data =
[[134 128 129 115 130 118 139 128 125 121 126 125]
 [134 149 137 130 136 133 129 135 117 125 102 125]
 [120 142 130 132 129 136 118 138 130 111 118 131]
 [120 143 131 132 129 136 119 138 129 133 118 131]
 [136 134 132 114 131 117 138 131 125 118 120 126]
 [134 129 129 115 130 117 140 128 125 145 126 125]
 [137 147 135 127 137 130 130 134 117 139 102 125]
 [118 122 122 137 127 138 121 124 140 117 138 132]
 [124 149 135 134 128 137 124 136 122 125 112 128]]
data[0,0]: 134
data[3,11]: 131
data[8,5]: 137
data[0]: [134, 128, 129, 115, 130, 118, 139, 128, 125, 121, 126, 125]
data[2,10]: 118
data[:, 9]: [121, 125, 111, 133, 118, 145, 139, 117, 125]
data[:, 6]: [139, 129, 118, 119, 138, 140, 130, 121, 124]
data[:, 4]: [130, 136, 129, 129, 131, 130, 137, 127, 128]
data[7,10]: 138
data[1,2]: 137
data[3]: [120, 143, 131, 132, 129, 136, 119, 138, 129, 133, 118, 131]
data[8,0]: 124
data[:, 8]: [125, 117, 130, 129, 125, 125, 117, 140, 122]
data[6,3]: 127
data[8,4]: 128
data[8]: [124, 149, 135, 134, 128, 137, 124, 136, 122, 125, 112, 128]
data[6,11]: 125
data[3,7]: 138
data[2]: [120, 142, 130, 132, 129, 136, 118, 138, 130, 111, 118, 131]
data[6,1]: 147
data[3,1]: 143
data[4]: [136, 134, 132, 114, 131, 117, 138, 131, 125, 118, 120, 126]
data[1,0]: 134
data[7,0]: 118
data[1,6]: 129
data[1]: [134, 149, 137, 130, 136, 133, 129, 135, 117, 125, 102, 125]
data[0,7]: 128
data[0,4]: 130
data[2,1]: 142
data[5]: [134, 129, 129, 115, 130, 117, 140, 128, 125, 145, 126, 125]
data[:, 10]: [126, 102, 118, 118, 120, 126, 102, 138, 112]
data[3,0]: 120

B = [133 125 116 104 122 147 124 121 126 148 128]
B[0] = 133
B[9] = 148
B[6] = 124

X = [117 129 129 126 132 141 156 127 146 155 135 155 122 144 139 118]
X[0] => 117
X[8] => 146
X[5] => 141
X[13] => 144
X[14] => 139

x =
[[126 128 129 137 123 128]
 [128 127 128 136 122 128]
 [113 141 142 138 144 141]
 [131 116 120 138 109 118]
 [139 152 141 121 132 148]
 [127 115 120 141 111 116]
 [119 147 144 133 144 146]
 [129 125 127 136 119 126]
 [136 112 115 138 102 113]
 [119 146 143 133 144 145]
 [108 132 138 144 142 134]
 [119 151 147 131 148 150]]
x[0, 0]: 126
x[:, 5]: [128, 128, 141, 118, 148, 116, 146, 126, 113, 145, 134, 150]
x[10, 2]: 138
x[3, 2]: 120
x[11, 0]: 119
x[10, 1]: 132
x[2, 1]: 141
x[5, 0]: 127
x[11, 5]: 150
x[10]: [108, 132, 138, 144, 142, 134]
x[1, 2]: 128
x[11, 2]: 147
x[6, 0]: 119
x[4, 4]: 132
x[2, 3]: 138
x[6]: [119, 147, 144, 133, 144, 146]
x[10, 4]: 142
x[5, 1]: 115
x[8, 3]: 138
x[0, 2]: 129
x[:, 1]: [128, 127, 141, 116, 152, 115, 147, 125, 112, 146, 132, 151]
x[0, 1]: 128
x[1, 1]: 127
x[8, 5]: 113
x[2]: [113, 141, 142, 138, 144, 141]
x[4, 1]: 152
x[4, 2]: 141
x[6, 2]: 144

W =
[[131 128 121 123 132 129 130 125 124 131 131 129 130 131 130 127]
 [114 131 121 130 126 129 129 124 131 125 121 126 122 124 128 126]
 [132 122 126 132 136 122 137 129 128 122 129 121 134 127 132 121]
 [133 130 135 129 131 127 132 128 122 135 137 137 129 133 141 135]
 [132 124 138 132 125 122 141 128 133 125 132 125 128 129 134 120]
 [131 132 126 135 147 123 135 134 115 128 134 125 137 130 129 134]
 [133 123 126 132 136 123 137 129 128 120 130 120 134 127 134 122]
 [122 145 130 136 117 120 132 124 125 117 117 129 120 128 136 134]
 [129 151 131 131 115 125 133 125 126 114 118 130 122 130 139 133]]
Rows and columns are counted from 0.
(0, 0)	131
(6, 12)	134
(0, 6)	130
(2, 15)	121
(1, 4)	126
(5, 13)	130
(6, 13)	127
(7, 8)	125
(2, 13)	127
(3, 15)	135
(5, 12)	137
(0, 2)	121
(0, 12)	130
(0, 14)	130
(6, 10)	130
(4, 12)	128
(5, 11)	125
(1, 5)	129
(8, 11)	130
(0, 7)	125
(4, 6)	141
(3, 8)	122
(8, 3)	131
(2, 7)	129
(3, 2)	135
(5, 3)	135
(1, 10)	121
(8, 6)	133
(1, 6)	129
(3, 14)	141
(0, 3)	123
(3, 13)	133
(4, 13)	129
(7, 10)	117
(6, 9)	120

M =
[[126 114 119 126 117 131 141 126 124 119 126 119]
 [124 111 129 140 106 129 110 133 148 128 137 125]
 [144 137 139 129 142 131 137 119 121 124 120 144]
 [143 114 132 128 110 139 126 146 108 155 152 144]
 [116 126 119 127 100 139 128 131 125 134 157 133]]
M[0,0] -> 126
M[3,1] -> 114
M[4,7] -> 131
M[1,9] -> 128
M[1,3] -> 140
M[3,9] -> 155
M[:, 5] -> [131, 129, 131, 139, 139]
M[:, 7] -> [126, 133, 119, 146, 131]
M[4] -> [116, 126, 119, 127, 100, 139, 128, 131, 125, 134, 157, 133]
M[3] -> [143, 114, 132, 128, 110, 139, 126, 146, 108, 155, 152, 144]
M[1,6] -> 110
M[0,9] -> 119
M[1] -> [124, 111, 129, 140, 106, 129, 110, 133, 148, 128, 137, 125]
M[1,8] -> 148
M[2,9] -> 124
M[0,2] -> 119
M[4,10] -> 157
M[4,8] -> 125
M[:, 8] -> [124, 148, 121, 108, 125]
M[2,8] -> 121
M[1,5] -> 129
M[0,6] -> 141
M[3,8] -> 108
M[3,11] -> 144

grid =
[[132 127 146 122 130]
 [120 130 117 143 123]
 [129 135 123 132 127]
 [130 115 142 128 128]
 [128 127 129 124 142]
 [121 143 117 122 144]
 [133 113 148 136 121]
 [111 120 133 127 113]
 [113 135 113 144 123]
 [117 117 142 120 114]
 [136 121 154 111 127]]
Indices start at 0.
(0, 0) = 132
(10, 1) = 121
(10, 3) = 111
(7, 2) = 133
(6, 0) = 133
(3, 3) = 128
(1, 2) = 117
(8, 0) = 113
(10, 2) = 154
(2, 3) = 132
(5, 4) = 144
(3, 4) = 128
(7, 4) = 113
(3, 1) = 115
(4, 3) = 124
(5, 2) = 117
(2, 4) = 127
(6, 2) = 148
(10, 0) = 136
(8, 4) = 123
(1, 3) = 143

A =
array([[120, 134, 129, 123],
       [119, 146, 129, 130],
       [141, 143, 130, 138],
       [119, 135, 134, 118],
       [125, 128, 125, 134],
       [119, 147, 137, 120],
       [126, 132, 129, 131],
       [119, 152, 138, 122],
       [128, 132, 131, 127],
       [141, 126, 126, 134],
       [124, 130, 127, 135]])
Rows and columns are counted from 0.
(0, 0) => 120
(2, 2) => 130
(10, 3) => 135
(5, 1) => 147
(5, 2) => 137
(6, 3) => 131
(1, 1) => 146
(7, 2) => 138
(9, 2) => 126
(8, 2) => 131
(3, 0) => 119
(8, 1) => 132
(0, 3) => 123
(5, 3) => 120
(6, 2) => 129
(9, 1) => 126
(10, 1) => 130
(3, 3) => 118
(4, 2) => 125
(8, 3) => 127

a =
[[142 110 112 118 140 128]
 [130 144 120 114 145 127]
 [148 124 102 130 126 131]
 [143 141 122 129 139 123]
 [132 132 103 135 120 145]
 [145 109 123 121 129 139]
 [137 141 119 119 145 122]
 [125 145 116 116 132 141]
 [119 126 110 125 134 143]]
a[0,0] -> 142
a[3,1] -> 141
a[7,4] -> 132
a[6,2] -> 119
a[7,1] -> 145
a[:, 1] -> [110, 144, 124, 141, 132, 109, 141, 145, 126]
a[5,2] -> 123
a[8,2] -> 110
a[2,3] -> 130
a[0] -> [142, 110, 112, 118, 140, 128]
a[2,2] -> 102
a[:, 5] -> [128, 127, 131, 123, 145, 139, 122, 141, 143]
a[:, 4] -> [140, 145, 126, 139, 120, 129, 145, 132, 134]
a[4,3] -> 135
a[:, 2] -> [112, 120, 102, 122, 103, 123, 119, 116, 110]
a[6,5] -> 122
a[7,0] -> 125
a[2] -> [148, 124, 102, 130, 126, 131]
a[:, 0] -> [142, 130, 148, 143, 132, 145, 137, 125, 119]
a[6,4] -> 145
